Here are a small network's activations along a few directions, averaged over the inputs that share one value of a field.
Values that are neighbours, or in one group, have similar rows; names and order tell nothing.
(in the rows, 500 means zero)
Random noise pushes rows far along 13 fixed directions. That doesn't count. These rows show it; they differ only by the noise:
[528 397 581 397 377 495 458 548 455 310 599 554 606 312 452 497 275 537
 391 291 383 300 436 574 493 490 473 607 397]
[514 440 518 518 454 379 543 431 388 506 501 453 585 470 399 381 436 556
 437 471 612 601 472 466 445 590 555 467 474]
[481 655 433 627 553 377 667 527 506 567 426 490 484 651 647 542 634 444
 630 498 592 719 590 322 604 440 601 441 522]
[490 430 565 426 523 582 438 630 510 284 422 327 395 403 552 489 507 607
 420 392 456 305 519 463 448 411 438 466 540]
[378 563 545 429 658 444 587 519 547 726 758 582 698 598 374 484 275 199
 332 682 565 542 374 453 482 548 494 608 494]
[334 551 577 266 665 745 295 394 473 461 690 548 633 531 422 634 360 531
 582 486 506 317 696 596 624 476 380 696 515]
[615 498 584 739 429 381 456 579 499 354 523 582 438 293 547 585 377 493
 444 489 458 465 441 315 668 725 419 444 471]
[434 398 656 579 396 422 603 524 480 237 635 644 465 414 566 689 530 573
 461 422 377 406 581 309 510 477 383 279 509]
[449 611 488 423 355 559 551 509 472 384 500 452 534 625 604 558 659 581
 648 464 402 487 584 579 534 391 551 452 490]
[367 525 548 515 715 530 602 704 544 490 517 486 434 391 592 592 401 521
 552 277 555 536 568 164 634 403 454 480 487]
[569 368 641 446 490 441 409 510 421 223 349 522 685 458 408 400 267 435
 315 458 570 483 561 504 523 438 500 694 413]
[425 365 610 547 349 602 755 513 391 259 285 572 428 524 339 621 457 571
 412 528 490 622 822 505 533 392 365 313 491]
[545 611 391 581 622 479 559 591 460 602 652 511 494 327 417 494 439 446
 532 573 563 509 540 447 695 786 501 490 463]
[624 640 505 608 445 354 366 439 404 417 475 327 605 514 485 451 466 433
 481 701 623 518 476 462 595 775 576 578 540]
[444 414 712 596 265 553 316 239 472 415 514 650 474 578 510 652 446 691
 527 478 412 502 487 532 486 523 331 414 547]


Values of M:
m7: [548 375 425 550 619 440 619 467 561 650 387 353 332 471 379 528 332 249
 177 557 573 478 468 515 348 474 450 552 631]
m12: [479 439 323 448 609 519 661 545 450 672 484 292 293 418 455 366 682 629
 507 474 603 512 475 502 262 451 577 336 540]
m6: [375 329 576 197 656 733 484 600 507 457 610 625 608 543 372 384 627 564
 506 610 428 474 676 577 462 331 445 464 392]
m2: [352 615 480 470 659 602 484 343 382 631 481 471 517 512 360 664 444 503
 669 540 683 626 760 395 667 628 497 575 563]
m4: [742 403 469 607 339 556 431 411 475 338 160 783 512 551 476 407 453 501
 508 527 470 576 623 811 571 415 514 659 360]
m10: [590 501 465 660 160 483 580 481 521 730 508 588 486 482 369 399 403 568
 520 599 405 667 236 675 469 688 488 384 431]
m9: [590 469 553 599 430 418 391 556 499 327 653 479 436 288 541 542 640 578
 474 569 425 314 333 380 473 804 451 295 526]
m11: [418 460 541 535 458 589 552 541 595 716 529 423 365 649 405 340 614 476
 323 821 479 588 249 612 287 529 405 247 598]
m16: [505 320 510 411 467 824 464 552 421 559 562 859 488 214 221 452 390 800
 638 318 372 567 603 692 629 658 328 456 290]
m15: [545 489 464 490 476 471 471 600 661 456 757 642 441 369 719 612 529 430
 493 290 270 106 290 558 453 401 494 540 469]
m14: [490 589 444 428 515 556 325 597 352 453 601 148 483 153 442 506 363 644
 575 399 574 218 437 471 569 821 545 622 540]
m1: [513 447 462 342 653 452 450 605 487 458 517 258 594 335 352 289 399 459
 351 446 628 404 401 452 410 574 562 593 479]
m5: [476 221 566 521 560 676 434 343 381 567 351 632 444 300 151 631 127 583
 378 447 632 575 726 546 514 602 292 554 481]
m8: [668 582 352 561 332 347 780 551 581 436 341 509 473 568 577 634 594 237
 447 572 322 463 638 626 476 349 630 529 505]
m3: [311 467 574 558 616 737 516 406 602 597 486 809 375 599 505 749 461 513
 651 501 434 626 732 501 698 326 312 503 511]
m13: [476 498 496 407 584 548 508 588 482 507 567 530 639 441 328 397 477 434
 463 693 528 610 513 455 557 615 427 467 462]
Each value of M is a pair of two hidden parts, and every pair occurs once (4 first parts, 4 second parts).
m10 and m15 share the first part; m10 and m8 share the second. Which value has the first part of m8 and the second part of m15?
> m2
m7 and m5 share the first part; m7 and m11 share the second. Which value has the first part of m11 and the second part of m5?
> m4
m12 and m3 share the first part; m12 and m16 share the second. Which value has the first part of m16 and the second part of m3?
> m1

Values of V:
v9: [355 416 601 363 615 502 363 432 601 528 687 581 563 621 594 506 666 650
 605 463 455 441 388 381 304 377 432 357 535]
v3: [606 337 523 576 303 413 477 327 388 344 272 351 392 376 486 600 354 660
 436 206 490 454 667 541 470 463 540 604 523]
v15: [323 365 664 554 657 668 490 508 641 651 572 806 404 413 369 683 138 381
 312 371 517 554 477 372 568 414 205 472 480]
v14: [439 572 582 457 504 757 377 523 631 621 193 423 503 740 398 459 375 386
 441 656 521 709 514 589 526 402 382 602 536]
v5: [366 494 662 427 415 586 505 594 473 637 469 388 594 586 374 419 304 515
 520 592 523 706 330 390 461 471 534 521 396]
v8: [446 398 426 423 473 510 575 539 533 775 808 644 559 285 389 367 319 577
 460 308 394 554 271 514 494 575 439 469 369]
v13: [448 510 633 460 528 439 306 272 436 324 549 392 542 535 681 711 339 650
 529 276 583 253 629 432 417 363 476 652 655]
v12: [545 681 460 593 391 668 558 725 601 561 427 564 476 577 606 653 566 362
 642 615 341 547 450 446 689 512 509 506 439]
v10: [392 628 529 618 467 586 520 358 456 533 354 630 470 601 480 706 360 451
 621 441 548 648 791 547 760 461 479 690 496]
v11: [501 419 612 555 476 382 529 417 467 350 595 653 598 522 477 477 479 488
 377 552 492 515 508 495 516 501 449 448 517]
v16: [440 883 317 448 362 632 723 643 399 478 409 254 482 587 583 672 641 419
 783 496 427 572 619 568 743 537 656 541 521]
v1: [232 534 700 452 319 687 555 372 532 525 624 737 640 753 409 831 481 376
 601 735 314 667 586 491 599 443 308 424 516]
v2: [421 581 525 394 528 376 580 521 590 650 801 730 763 661 546 441 516 321
 486 576 493 541 262 524 372 451 587 541 440]
v7: [467 478 611 523 492 392 476 410 411 298 357 425 550 554 617 566 472 525
 564 442 655 479 667 361 512 349 570 588 541]
v4: [442 431 488 371 758 547 562 577 458 397 292 442 547 575 466 375 540 414
 458 535 667 527 619 436 430 281 563 578 502]
v6: [648 624 540 609 374 500 260 434 534 370 534 651 509 607 638 501 720 622
 661 712 382 481 509 534 645 623 453 456 473]
V is arranged as a network in which each value has 4 neighbours.
How many steps from neighbour to neighbour lead from v3 to v4, at the fewest?
> 3
Which values are neighbours of v15? Give them in the order they are listed.
> v14, v11, v16, v2
Which values are neighbours of v6? Give them in the order they are listed.
> v9, v5, v8, v13
Each value of V is a pair of two hidden parts, and every pair occurs once (4 first parts, 4 second parts).
v8 and v9 share the first part; v8 and v10 share the second. Which value has the first part of v10 and the second part of v9?
> v4
v2 and v13 share the first part; v2 and v12 share the second. Which value has the first part of v12 and the second part of v13?
> v5

Values of H:
h7: [503 596 506 573 172 366 655 588 496 527 570 431 521 492 626 479 505 609
 569 314 375 596 257 419 459 512 598 361 442]
h8: [719 332 376 648 547 294 626 627 458 313 502 427 247 136 551 547 570 523
 344 352 464 245 555 389 423 632 513 354 547]
h2: [436 465 480 342 705 413 551 628 472 618 484 298 668 536 391 204 546 436
 438 598 682 687 379 340 364 474 651 502 457]
h1: [702 469 353 741 556 459 397 393 543 664 307 628 260 455 602 413 688 599
 613 462 540 565 478 600 554 581 536 481 505]
h5: [401 455 563 336 564 513 483 423 415 288 827 682 659 457 491 664 529 502
 556 469 452 257 655 496 490 488 458 505 482]
h9: [586 258 613 667 491 431 280 337 580 509 405 726 378 512 592 395 732 744
 536 467 458 674 409 392 425 477 398 282 492]
h3: [410 461 543 313 607 441 422 588 338 256 638 235 663 269 439 363 556 736
 566 322 621 446 570 263 527 637 567 420 472]
h6: [478 468 464 421 561 327 722 638 417 364 493 426 652 470 521 370 473 424
 440 358 624 538 524 381 447 353 674 534 410]
h4: [532 404 567 591 500 396 417 408 569 351 453 664 431 574 729 502 691 622
 542 366 449 464 516 453 451 308 477 418 526]
H is arranged as a line.
Which values are neighbours of h1? Give them in the order they are listed.
> h8, h5
Which values are neighbours of h3? Give them in the order they are listed.
> h7
Which values are neighbours of h9? Give them in the order they are listed.
> h2
